These are the activations of a small neural network, seen along a few directions. Each row is one input.
In each table, some parts of the input vary, and every possible input appears once, in random order.
Descriptions start from the smaller parts, as in this example, which fits no table here: one of 3 separate values, together with either a single point or one of 11 places along a line or (one of 4 places along a line, together with one of 5 places around a ring).
Shared parts are said once, and a part with two or three values counts as separate values.

Rows:
r1: [ 0.89,  0.40,  2.62, -0.37, -1.03, -2.40,  0.93, -1.39, -1.00,  1.90,
 -1.92,  0.29, -1.72, -0.92, -1.82,  1.01,  0.45,  0.06,  0.07]
r2: [ 0.13,  0.61,  2.36,  0.01, -1.17, -2.42,  0.25, -1.54, -0.47,  2.13,
 -2.19,  0.55, -1.49, -1.73, -1.51,  0.73,  0.48,  0.34, -0.22]
r3: [ 0.33,  0.29, -0.87, -0.67,  0.76,  0.83,  0.74,  0.74, -0.25, -1.37,
  0.26, -1.30,  0.21, -0.43,  0.30,  0.06,  0.73,  0.69,  0.31]
r4: [-0.08,  0.58,  1.17, -0.11, -0.57, -1.35,  0.22, -0.83, -0.21,  1.04,
 -1.46,  0.01, -0.84, -1.56, -0.80,  0.44,  0.57,  0.57, -0.15]
r5: [-1.68, -4.10, -2.08,  3.41, -0.39,  3.17, -4.21,  1.22,  2.75,  1.35,
  5.74,  5.49,  2.91,  9.75,  2.34, -2.48, -6.10, -5.64, -0.58]
r6: [-0.27,  0.55,  0.01, -0.22,  0.03, -0.25,  0.18, -0.11,  0.05, -0.05,
 -0.73, -0.55, -0.19, -1.40, -0.10,  0.13,  0.66,  0.80, -0.06]
r7: [-0.42,  0.35, -2.04, -0.16,  0.93,  1.57, -0.29,  0.90,  0.30, -2.08,
  0.84, -1.07,  1.21, -0.98,  1.40, -0.53,  0.66,  0.86, -0.02]
r8: [ 0.70,  0.36,  1.44, -0.48, -0.43, -1.32,  0.89, -0.68, -0.75,  0.81,
 -1.19, -0.25, -1.07, -0.75, -1.11,  0.71,  0.54,  0.28,  0.14]
r9: [ 0.34,  0.14, -1.80, -0.54,  1.09,  1.59,  0.37,  1.07, -0.23, -2.31,
  1.10, -1.34,  0.95, -0.18,  1.09, -0.27,  0.66,  0.57,  0.27]
r10: [-0.44,  0.50, -1.10, -0.29,  0.60,  0.81,  0.08,  0.56,  0.29, -1.14,
  0.01, -1.03,  0.47, -1.23,  0.62, -0.19,  0.73,  0.97,  0.02]
r11: [ 0.50,  0.33,  0.28, -0.59,  0.17, -0.23,  0.85,  0.04, -0.49, -0.28,
 -0.46, -0.81, -0.42, -0.58, -0.41,  0.40,  0.63,  0.51,  0.23]
Q: What do these inputs look like to the network?
A: either a single point or (one of 2 separate values, together with one of 5 places along a line)
Q: Change only the choice among 2 separate values in r2. List by row number the other rows that result.
A: r1

Rows:
r12: [ 0.70,  0.17,  1.55,  0.25, -0.66, -1.25, -0.26, -1.14, -0.75,  0.59,
 -0.65,  0.63, -0.37, -0.87, -0.42,  0.18,  0.19, -0.31, -0.02]
r13: [-0.11,  0.57, -0.59, -0.80,  0.27,  0.15,  1.22,  0.05, -0.20, -0.74,
 -0.32, -1.44,  0.28, -1.19,  0.18,  0.66,  0.69,  1.42,  0.05]
r14: [ 0.32, -3.77, -2.15,  1.72,  0.63,  3.64, -1.81,  2.02,  1.16, -0.60,
  5.89,  3.19,  2.40,  9.72,  1.84, -1.66, -4.77, -4.92,  0.32]
r15: [ 0.01,  0.83, -1.21, -0.95,  1.28,  1.14,  0.74,  1.36,  0.00, -1.78,
 -0.41, -2.15, -0.27, -1.63,  0.16, -0.22,  1.65,  1.37,  0.42]
r16: [-0.06,  0.75, -1.53, -1.12,  0.81,  0.81,  1.40,  0.59, -0.30, -1.72,
 -0.09, -2.35,  0.64, -1.56,  0.67,  0.58,  1.25,  1.89,  0.07]
r17: [ 0.74,  0.39,  0.51, -0.13, -0.13, -0.60,  0.02, -0.58, -0.81, -0.50,
 -0.34, -0.03, -0.11, -1.28, -0.02,  0.13,  0.68,  0.22,  0.05]
r18: [ 0.76, -0.12,  1.62,  0.41, -1.06, -1.95, -0.46, -1.36, -0.97,  1.49,
 -0.81,  1.41, -0.92,  0.04, -0.77,  0.30, -0.14, -0.82, -0.32]
r19: [-0.05,  0.65, -0.27, -0.63,  0.75,  0.48,  0.56,  0.83,  0.10, -0.80,
 -0.65, -1.25, -0.61, -1.25, -0.34, -0.14,  1.11,  0.90,  0.38]
r20: [-0.07,  0.17,  1.73,  0.09, -0.29, -0.82,  0.04, -0.30,  0.32,  1.34,
 -1.23,  0.21, -1.21, -0.45, -1.17,  0.04,  0.12, -0.14,  0.23]
r21: [-0.15,  0.17,  1.34, -0.10, -0.84, -1.15,  0.73, -1.00,  0.02,  1.38,
 -0.88,  0.04, -0.27, -0.47, -0.76,  0.86, -0.31,  0.27, -0.09]
r22: [ 0.02, -0.14,  1.71,  0.23, -0.64, -1.53, -0.16, -0.45,  0.03,  2.23,
 -1.40,  1.01, -1.75,  0.47, -1.55,  0.16, -0.24, -0.63, -0.09]
r23: [-0.11, -0.14,  1.35, -0.01, -1.25, -1.82,  0.55, -1.21, -0.24,  2.28,
 -1.02,  0.86, -0.80,  0.46, -1.15,  0.95, -0.60, -0.22, -0.41]
r24: [-3.43, -1.77, -3.20,  3.03, -0.10,  2.82, -4.58,  0.88,  3.39,  0.34,
  3.33,  3.50,  3.13,  3.37,  3.08, -2.54, -3.39, -2.21, -1.18]
r25: [-0.15,  0.42,  0.35, -0.43, -0.31, -0.51,  1.02, -0.45, -0.10,  0.29,
 -0.59, -0.63,  0.00, -0.81, -0.32,  0.74,  0.20,  0.89,  0.02]
r26: [-0.08,  0.43,  0.74, -0.27,  0.22, -0.18,  0.33,  0.26,  0.20,  0.25,
 -0.92, -0.46, -0.92, -0.85, -0.76, -0.07,  0.60,  0.42,  0.33]
r27: [ 0.87,  0.79, -1.45, -0.81,  0.94,  0.72,  0.43,  0.52, -0.97, -2.50,
  0.15, -1.72,  0.57, -2.04,  0.92, -0.03,  1.76,  1.17,  0.14]
r28: [ 0.79,  0.61, -0.50, -0.48,  0.40,  0.05,  0.25, -0.02, -0.89, -1.54,
 -0.08, -0.82,  0.21, -1.67,  0.42,  0.05,  1.20,  0.70,  0.11]
Q: What do these inputs look like to the network?
A: either one of 2 separate values or (one of 3 separate values, together with one of 5 places along a line)
Q: Change only the place on the line of 5 in r18. List by row number the other rows that result.
A: r12, r17, r27, r28
Q: Which other rows belong to the same alternative as r14? List them by row number.
A: r24

Rows:
r29: [-1.71,  1.87, -1.73, -0.71,  0.75,  0.50,  0.30,  0.49,  0.85, -1.29,
 -1.68, -2.47,  0.33, -4.74,  0.72,  0.03,  2.23,  3.19, -0.34]
r30: [-0.70,  1.06, -1.50, -0.89,  1.03,  1.15,  0.90,  0.96,  0.45, -1.68,
 -0.47, -2.35,  0.44, -2.35,  0.57,  0.08,  1.47,  2.10,  0.18]
r31: [ 0.41,  0.37,  2.27,  0.10, -1.40, -2.41,  0.34, -1.90, -0.76,  1.92,
 -1.56,  0.82, -0.87, -1.20, -1.14,  0.93,  0.05,  0.08, -0.28]
r32: [ 0.65, -0.51, -1.93, -1.06,  1.44,  2.18,  1.49,  1.89, -0.15, -2.09,
  1.70, -1.73,  0.59,  2.19,  0.54,  0.06, -0.02,  0.10,  0.66]
r33: [ 0.19,  1.05, -1.22, -0.68,  1.19,  1.05,  0.17,  0.93, -0.23, -2.34,
 -0.30, -1.88,  0.20, -2.63,  0.67, -0.45,  1.93,  1.45,  0.32]
r34: [-0.82,  1.85, -1.44, -0.50,  0.93,  0.40, -0.44,  0.44,  0.17, -1.94,
 -1.51, -2.01,  0.08, -5.00,  0.85, -0.50,  2.71,  2.56, -0.20]
r35: [ 0.82, -1.11,  1.82, -0.13, -0.68, -1.00,  1.05, -0.24, -0.39,  2.16,
  0.03,  0.98, -1.30,  3.44, -1.67,  0.73, -1.45, -1.58,  0.30]
r36: [-3.68, -3.65, -5.68,  3.97,  0.83,  5.89, -5.86,  2.60,  4.36, -1.27,
  7.17,  4.75,  5.22,  8.20,  4.98, -3.90, -5.73, -4.42, -0.99]
r37: [ 1.70, -1.21,  1.74, -0.03, -1.00, -1.41,  0.83, -0.96, -1.37,  1.58,
  0.57,  1.42, -0.70,  3.31, -1.12,  0.91, -1.42, -1.92,  0.11]
r38: [-1.52,  1.28,  2.00,  0.17, -1.39, -2.66, -0.09, -1.65,  0.66,  2.94,
 -3.32,  0.34, -1.57, -3.51, -1.54,  0.71,  0.79,  1.51, -0.67]
r39: [-0.52,  0.47,  2.24,  0.00, -1.11, -2.02,  0.51, -1.18,  0.26,  2.55,
 -2.11,  0.45, -1.47, -1.12, -1.69,  0.77,  0.02,  0.41, -0.15]
r40: [ 1.27, -0.44,  2.32, -0.04, -1.14, -1.83,  0.80, -1.43, -1.13,  1.60,
 -0.40,  0.99, -0.78,  1.13, -1.22,  0.97, -0.72, -0.99,  0.11]
r41: [ 0.22,  0.94, -1.47, -0.81,  0.72,  0.76,  0.74,  0.24, -0.56, -2.31,
  0.09, -1.95,  1.04, -2.45,  1.09,  0.26,  1.50,  1.75,  0.05]
r42: [ 1.09,  0.14, -1.42, -0.95,  0.98,  1.35,  1.22,  0.71, -0.91, -2.64,
  1.26, -1.74,  1.13, -0.13,  1.00,  0.30,  0.72,  0.69,  0.45]
r43: [ 1.07,  0.24, -1.15, -0.83,  1.46,  1.65,  0.65,  1.39, -0.60, -2.67,
  0.87, -1.70,  0.29, -0.31,  0.57, -0.41,  1.15,  0.38,  0.73]
r44: [-0.59,  1.17,  2.03,  0.27, -1.69, -3.06, -0.26, -2.37, -0.36,  2.32,
 -2.77,  0.71, -0.97, -3.58, -0.99,  0.87,  0.83,  1.17, -0.81]
r45: [-3.44, -4.29, -1.94,  4.89, -1.28,  2.72, -6.34,  0.45,  4.18,  3.07,
  5.45,  7.35,  3.38,  9.45,  2.80, -3.17, -7.13, -6.16, -1.40]
r46: [ 0.41, -0.35,  2.39, -0.15, -0.83, -1.40,  1.03, -0.71, -0.13,  2.19,
 -0.93,  0.57, -1.38,  1.24, -1.78,  0.80, -0.76, -0.66,  0.30]
r47: [ 1.70, -1.12,  2.02,  0.10, -0.51, -1.11,  0.27, -0.28, -1.03,  1.53,
  0.18,  1.49, -1.54,  3.13, -1.54,  0.22, -1.00, -2.20,  0.39]
r48: [-0.62,  1.26,  2.30,  0.41, -1.18, -2.77, -0.85, -1.69, -0.04,  2.30,
 -3.18,  0.77, -1.81, -3.76, -1.39,  0.17,  1.25,  0.91, -0.54]
r49: [ 1.51, -0.60, -2.01, -0.95,  1.12,  1.76,  1.28,  1.18, -1.13, -2.70,
  2.25, -1.26,  1.19,  2.05,  1.08,  0.23,  0.01, -0.23,  0.48]
r50: [-0.79,  1.75, -1.70, -0.62,  0.45,  0.11,  0.14, -0.24, -0.16, -1.91,
 -1.12, -2.08,  0.92, -4.81,  1.26,  0.20,  2.29,  2.85, -0.48]
r51: [ 1.49, -0.49, -1.73, -0.82,  1.59,  2.05,  0.71,  1.88, -0.82, -2.74,
  1.86, -1.21,  0.36,  1.87,  0.66, -0.46,  0.44, -0.54,  0.75]
r52: [ 1.26, -0.35,  2.60,  0.09, -0.65, -1.53,  0.24, -0.75, -0.79,  1.56,
 -0.80,  1.06, -1.62,  0.95, -1.64,  0.28, -0.31, -1.26,  0.39]
r53: [ 0.23,  0.23, -1.34, -1.06,  1.31,  1.77,  1.43,  1.43,  0.07, -2.03,
  0.71, -2.21,  0.53,  0.00,  0.46,  0.13,  0.70,  1.01,  0.63]
r54: [ 0.38,  0.45,  2.53,  0.24, -0.91, -2.13, -0.24, -1.22, -0.43,  1.89,
 -1.96,  0.89, -1.71, -1.38, -1.54,  0.24,  0.47, -0.19, -0.01]
Q: What do these inputs look like to the network?
A: one of 2 separate values, together with either a single point or (one of 3 separate values, together with one of 4 places along a line)
Q: The inputs of r48 and r34 match in every part but the choice among 2 separate values. If r47 is changed in the same way as r48 into r34, which row does it become?
A: r51
Q: Change only the place on the line of 4 in r32. List by row number the other rows that result.
A: r29, r30, r53
Q: Change only the choice among 3 separate values in r44. List by row number the other rows that result.
A: r38, r48
Q: Change only the choice among 2 separate values in r36. List by row number the other rows that result.
A: r45

Rows:
r55: [ 2.92, -1.95,  3.63, -0.07, -1.19, -1.85,  1.40, -0.97, -1.83,  2.47,
  0.77,  2.19, -1.78,  5.52, -2.42,  1.05, -2.21, -3.42,  0.78]
r56: [-0.56, -1.08,  2.67,  1.28, -1.71, -1.96, -0.97, -1.33,  0.70,  3.96,
 -0.68,  2.98, -1.27,  2.54, -1.59,  0.11, -2.18, -2.06, -0.37]
r57: [ 2.12,  3.55,  5.15, -2.91, -1.38, -5.83,  4.37, -3.05, -3.21,  2.04,
 -6.97, -3.48, -4.37, -8.45, -4.21,  3.36,  4.87,  4.33,  0.35]
r58: [-2.94,  0.46, -4.12,  1.40,  0.93,  2.84, -3.05,  1.00,  2.29, -2.46,
  1.61,  0.01,  3.15, -2.24,  3.53, -1.95,  0.07,  1.17, -0.93]
r59: [-2.30, -0.09,  2.06,  2.46, -2.42, -2.70, -3.33, -2.48,  1.54,  4.28,
 -1.73,  3.95, -0.43, -1.13, -0.43, -0.62, -1.52, -1.08, -1.45]
r60: [ 2.39, -1.40, -2.91, -1.20,  2.15,  3.47,  1.57,  2.56, -1.33, -4.22,
  4.01, -1.63,  1.59,  4.49,  1.51, -0.26, -0.44, -1.22,  1.11]
r61: [-1.12, -0.51, -3.67,  0.17,  1.61,  3.49, -0.73,  2.18,  1.34, -2.78,
  2.64, -0.89,  2.25,  1.42,  2.32, -1.20, -0.51,  0.13,  0.08]
r62: [ 1.60,  4.15, -1.10, -3.93,  2.32, -0.10,  4.22,  0.94, -2.40, -4.89,
 -3.79, -7.33, -1.33, -9.62, -0.46,  1.56,  6.82,  6.32,  1.00]
r63: [-2.31, -0.03, -3.95,  0.80,  1.28,  3.28, -1.87,  1.72,  2.12, -2.45,
  2.08, -0.44,  2.67, -0.33,  2.84, -1.59, -0.34,  0.69, -0.42]
r64: [-1.69, -0.60,  2.31,  1.89, -2.04, -2.24, -2.15, -1.79,  1.36,  4.29,
 -1.26,  3.45, -0.89,  0.80, -1.06, -0.29, -1.95, -1.51, -0.92]
r65: [ 1.22, -1.54,  3.18,  0.62, -1.43, -1.89,  0.17, -1.15, -0.57,  3.24,
  0.02,  2.52, -1.51,  4.03, -1.99,  0.58, -2.17, -2.78,  0.19]
r66: [ 0.67, -0.97, -3.26, -0.50,  1.89,  3.49,  0.38,  2.37, -0.01, -3.48,
  3.30, -1.33,  1.92,  2.96,  1.94, -0.74, -0.44, -0.58,  0.58]
Q: What do these inputs look like to the network?
A: one of 2 separate values, together with either a single point or one of 5 places along a line
Q: The inputs of r64 and r63 match in every part but the choice among 2 separate values. If r56 is changed in the same way as r64 into r63, which row does it become?
A: r61
Q: Change only the choice among 2 separate values in r58. List by row number the other rows that result.
A: r59
